A small network was trained on invented records. Each row is its activation on one of them, seen along a few directions.
Records have a field called Rubo. Each example row is followed by its value.
The largest differences between rows may come from other fields.
(in the rows, 500 means zero)
Random noise pushes rows far along 2 fixed directions. That doesn't count. These rows show it; they differ only by the noise:
[480 412 445 481 515 425 403 633 497 386 538 415 487 460 553 399 435 382
 524 589 540 469 635 530]
[475 442 434 425 446 439 369 571 506 379 453 470 543 539 587 503 395 289
 523 576 564 443 574 640]
[571 526 443 175 339 380 263 426 352 297 499 529 575 431 750 577 187 284
 474 633 690 371 727 661]
[565 498 449 235 394 377 296 480 361 310 549 488 536 391 712 503 233 344
 480 636 662 395 751 588]

[648 693 412 248 423 491 443 236 396 432 517 565 520 394 517 614 467 617
 370 490 626 404 677 379] : t1
[521 549 450 343 463 426 482 477 465 573 573 443 461 414 448 445 487 574
 492 584 629 459 611 455] : t10
[459 378 486 586 542 425 405 587 364 404 664 401 391 324 660 304 456 542
 494 553 425 576 798 395] : t3
[540 451 513 403 510 480 420 434 430 452 538 478 569 379 639 578 379 575
 435 563 528 432 554 448] : t6
[360 571 454 467 386 563 395 547 544 592 359 525 492 718 504 662 383 255
 665 548 589 410 308 822] : t10
[561 676 708 345 439 436 411 569 249 523 817 481 318 340 657 443 134 506
 619 726 735 401 551 452] : t8
[407 409 368 598 636 518 523 523 686 570 360 510 540 625 256 469 771 582
 516 410 352 548 345 529] : t10
[433 801 603 245 269 597 390 453 403 577 425 726 418 709 641 808 114 344
 558 582 682 392 177 952] : t5
[507 456 522 638 687 544 627 535 623 608 609 430 364 513 411 382 594 586
 541 435 405 546 506 394] : t9
[543 516 588 407 503 419 506 569 395 502 790 467 359 367 576 360 449 705
 496 603 596 510 611 265] : t8
[607 539 499 378 447 397 353 549 332 290 546 582 518 407 745 471 120 353
 546 642 503 394 663 586] : t4
[562 456 483 690 698 392 618 586 516 485 672 386 507 332 395 206 776 824
 464 433 325 551 635 185] : t12
[486 524 456 455 534 538 509 358 544 546 420 525 497 565 451 429 576 505
 576 431 537 510 386 552] : t11
[507 466 467 481 637 489 539 466 466 508 613 470 389 386 446 252 580 678
 576 482 502 569 560 338] : t11
[604 531 389 302 560 459 543 378 436 510 550 569 527 393 501 540 597 575
 406 465 606 521 516 344] : t1
[422 591 559 497 302 597 421 427 606 598 227 668 527 713 528 738 510 261
 468 433 592 468 212 827] : t5
[424 447 588 477 471 396 506 537 367 440 662 411 400 271 578 370 347 593
 453 591 541 465 659 369] : t7
[481 645 545 441 610 515 525 411 453 592 618 519 395 387 470 443 507 629
 555 479 595 487 528 423] : t9
[467 330 471 713 604 443 660 581 641 538 590 437 473 421 299 361 768 727
 445 408 350 588 490 208] : t7
[523 477 565 523 511 412 568 568 548 544 652 433 476 431 493 389 555 638
 513 527 507 466 522 309] : t7
[510 494 540 585 399 565 491 466 697 544 363 536 615 638 464 627 606 428
 480 445 469 588 311 688] : t2
[392 722 641 511 402 642 532 693 530 755 514 557 302 676 487 647 279 424
 700 619 648 443 128 770] : t5
[390 300 422 764 607 465 526 626 661 366 358 543 623 654 421 490 683 329
 469 422 318 526 528 537] : t4
[548 494 430 547 523 466 545 492 467 440 527 435 445 326 410 484 483 527
 496 485 553 503 549 368] : t1
[395 460 608 566 566 511 502 600 481 504 615 547 379 493 454 334 485 531
 528 536 460 494 439 472] : t8
[458 497 452 650 527 549 537 499 529 553 372 434 510 442 466 394 611 528
 571 492 494 607 435 520] : t3
[533 508 429 565 413 458 454 446 566 492 392 491 624 529 557 579 610 486
 493 457 389 518 533 484] : t12
[509 549 519 387 489 483 552 532 492 597 667 509 451 388 570 446 434 725
 498 573 551 472 550 348] : t6
[681 448 379 383 483 413 433 327 363 335 630 452 559 184 672 340 516 654
 310 483 541 535 877 247] : t3
[548 630 564 443 616 563 571 487 390 626 695 441 322 326 460 423 442 787
 439 634 499 468 599 252] : t6
[461 601 533 467 460 436 464 450 430 441 450 550 529 524 648 542 364 387
 477 494 446 419 626 651] : t12
[632 627 498 330 456 442 374 405 396 403 469 579 543 456 657 529 286 399
 562 588 609 404 509 526] : t4
[366 269 417 693 451 605 449 593 664 247 373 443 655 744 528 484 646 168
 564 355 244 482 457 794] : t11
[460 521 510 703 755 562 720 687 530 705 788 311 324 330 282 287 641 726
 618 547 495 584 495 231] : t9
[668 504 581 249 441 434 377 389 260 324 663 497 596 284 581 466 355 641
 359 504 654 609 873 250] : t2
[529 606 657 250 420 469 417 457 408 497 575 569 544 441 627 554 295 455
 497 669 723 479 565 638] : t2

Here are new rows. What is Rubo for each?
[645 566 563 276 489 351 496 362 432 419 699 458 472 266 589 386 435 746
 401 533 555 451 705 199] : t7
[519 490 501 518 609 551 546 557 519 576 633 439 455 341 406 307 565 769
 417 540 431 453 526 313] : t6
[607 495 385 379 415 444 417 314 416 387 540 469 617 309 630 443 547 620
 391 474 537 521 702 353] : t3
[541 448 344 431 625 445 563 382 589 374 413 593 552 401 386 459 702 551
 289 360 458 550 611 348] : t1
[586 520 444 488 427 479 589 339 540 596 414 540 579 469 387 517 741 567
 416 428 462 547 454 354] : t7
[596 606 508 315 433 401 379 457 411 422 455 563 565 482 721 639 309 402
 562 552 650 404 508 599] : t4
[398 524 447 575 538 570 499 526 592 635 293 546 495 704 321 532 674 432
 554 437 451 466 246 723] : t10
[616 548 540 414 509 419 440 428 324 478 649 516 456 238 537 424 470 557
 457 532 582 525 586 361] : t8
[497 668 619 140 285 399 452 347 373 564 514 603 485 461 692 637 128 439
 577 632 723 348 451 616] : t7
[483 549 490 310 408 543 438 370 386 508 510 522 562 429 641 654 298 499
 402 582 594 419 477 575] : t6
[505 430 492 560 540 396 406 461 471 355 385 537 615 510 563 522 503 429
 545 465 494 410 531 542] : t4
[559 541 463 375 469 411 492 355 459 400 406 583 660 460 610 492 438 437
 375 497 459 445 667 543] : t12
